Each row below holds a small network's activations on one input, seen along a few directions.
Each table varies a few parts of the input and shows all the possible inputs, shuffled.
Descriptions start from the smaller parts, as in this example, which fits no table here: one of 8 places around a ring, together with either a single point or (one of 2 separate values, together with one of 4 places along a line) or one of 11 places around a ring.
Shared parts are said once, and a part with two or three values counts as separate values.
(in the rows, 128 means zero)

Other details of the inputs shift rows strongly along two fixed directions, in all tables alike. That doesn't count.

Table:
row 1: [112 168 222 153 149 200 106 132 149 120  84 198 205]
row 2: [ 88 119 121 116 169 105 121 156 178 103 112 133 119]
row 3: [181 151 145 142  68 170 138  92  64 181 133 142 130]
row 4: [ 77  56  70  88 189  96 138 173 206  85 140  86 128]
row 5: [172 235 230 191  50 177 101  81  42 200  77 200 124]
row 6: [ 98  94  88 112 155  99 124 148 164 101 144 103 103]
row 7: [ 78 131 125 121 165  99 116 154 168 107  98 130 118]
row 8: [174 118  86 105  78  86 115 109  87 149 139  86  65]
row 9: [190  97  75  97  74 119 136 100  81 141 153  77 111]
row 10: [183  84  38 119  79  80 174  97  72 156 204  55  77]
row 11: [103 102  91  83 164  77 100 149 167  75 106  81 114]
row 12: [ 94  74  76  84 171  94 112 155 175  75 142  80 105]
row 13: [109 194 228 150 150 177  92 131 148 115  72 206 183]
row 14: [ 48 110 132 133 223 116 129 189 217  65 124 141 152]
row 15: [123 167 165 164 131 124 131 143 130 140 111 168 125]
row 16: [144  68  47 111 122  70 155 151 136 127 171  61  88]
row 17: [ 30 131 192 113 246 166  91 180 238  36  84 179 210]
row 18: [ 78 112 132 122 186 157 147 157 186 107 119 148 171]
row 19: [198 155  96 158  34  70 135 100  36 191 141  97  48]
row 20: [153 116  97 129  99 132 155  90  90 160 169 112 116]
row 21: [190  85  35 118  70  81 172 119  79 162 187  55  74]
row 22: [131 144 163 135 125 178 138  95 103 142 136 156 161]
row 23: [143 145 167 130 118 176 130  89 100 128 131 155 175]
row 24: [175 218 251 198  58 225 115  84  56 207  94 223 168]
Each input here is: one of 4 places along a line, together with one of 6 places along a line.
Changing only the place on the line of 6 turns row 3 into row 8. The same change can be made to row 9. Which row results? -> row 13
A walk changes only the place on the line of 6. It starts at row 7 and steps to row 2. List the rest of the walk in order. -> row 6, row 4, row 18, row 20
A walk changes only the place on the line of 4. It starts at row 10 and steps to row 20. List the rest of the walk in order. -> row 22, row 23
A walk changes only the place on the line of 4. It starts at row 14 and steps to row 6. List the rest of the walk in order. -> row 12, row 17

Table:
row 25: [ 84 115 166 138 208 169 131 209 215  68 117 168 204]
row 26: [ 74 138 178 112 193 157  97 122 163  66 101 151 204]
row 27: [113 102  81 110 174  99 158 157 149  88 166  98 144]
row 28: [146  86  75  96 116  89 104  84  98  84 174  60 102]
row 29: [ 85 144 198 116 183 183  89 138 184  73  72 161 221]
row 30: [125 146 137 161 150 137 150 131 121 106 170 147 145]
row 31: [121 101  90 143 121 108 177 136 117 161 137  94 118]
row 32: [100  92  49  81 164  12  88 194 196  77  89  55  50]
row 33: [ 92 110 121 116 203 139 147 191 204  73 122 128 187]
row 34: [ 99  88  79  96 194 101 166 176 179  71 138  94 159]
row 35: [172 132  90 136  55 124 135  58  55 180 180 123  61]
row 36: [119  35  69  58 158  96  90 158 182  46 136  49 136]
row 37: [180  81  61  91 102  88 151 122 135 138 161  78 106]
row 38: [173 236 243 211  53 148  64 137  80 187  49 217  95]
row 39: [ 48 187 189 160 186  89  82 164 182  80  85 177 104]
row 40: [ 49 135 188 103 222 198 109 167 211  83  75 168 202]
row 41: [ 93 161 182 124 161 184 118 115 121 128 111 166 165]
row 42: [130 162 149 138  98 165 134  83  91 175 129 173 126]
row 43: [ 75 150 189 135 207 160 143 141 191 100 119 200 204]
row 44: [117  82  58 149 122  82 165 123 111 143 195  72  77]
row 45: [138  84  49  78 106  99 151 104 118 143 140  84  86]
row 46: [163 190 129 152  61  53  94 112  64 169 107 121  42]
row 47: [153  64  57  87  92 116 124 130 134 139 153  88  79]
row 48: [192 207 149 165  30  71 103 102  40 193  77 135  45]
row 49: [111  65  55  52 158  99 138 133 141  97 134  52 105]
row 50: [149 134 161 191  83 169 145 144 104 188 132 152 134]
row 51: [208 155 136 143  54 131 162  75  60 191 140 145 122]
row 52: [154 215 239 205 102 195 137  73  86 173 139 240 169]
row 53: [122  83  54 133 119  82 171 131 107 156 175  67  91]
row 54: [ 55 138 175 123 208 176 112 130 167  84 126 164 161]
row 55: [137 104  85  96 107 133 132 116 138 149 128 112 108]
row 56: [180 133 128 111  73 129 116  74  63 134 116  99 137]
row 57: [187 140 169 154  80 163 131 120 114 165 136 172 145]
row 58: [148 193 208 215  78 200 152 117  85 216 104 191 164]
row 59: [189  93  94  99  62 138 113 114  75 156 150  79  80]
Changing only one part turns row 27 into row 25. The same change can be made to row 26. Which row results? -> row 36
What is each input in this table made of? -> one of 5 places along a line, together with either a single point or one of 6 places along a line
A walk changes only the place on the line of 6. It starts at row 31 and steps to row 34. List the rest of the walk in order. -> row 51, row 45, row 49, row 56
A walk changes only the place on the line of 6. It starts at row 58 and steps to row 33. List the rest of the walk in order. -> row 37, row 55, row 40, row 29
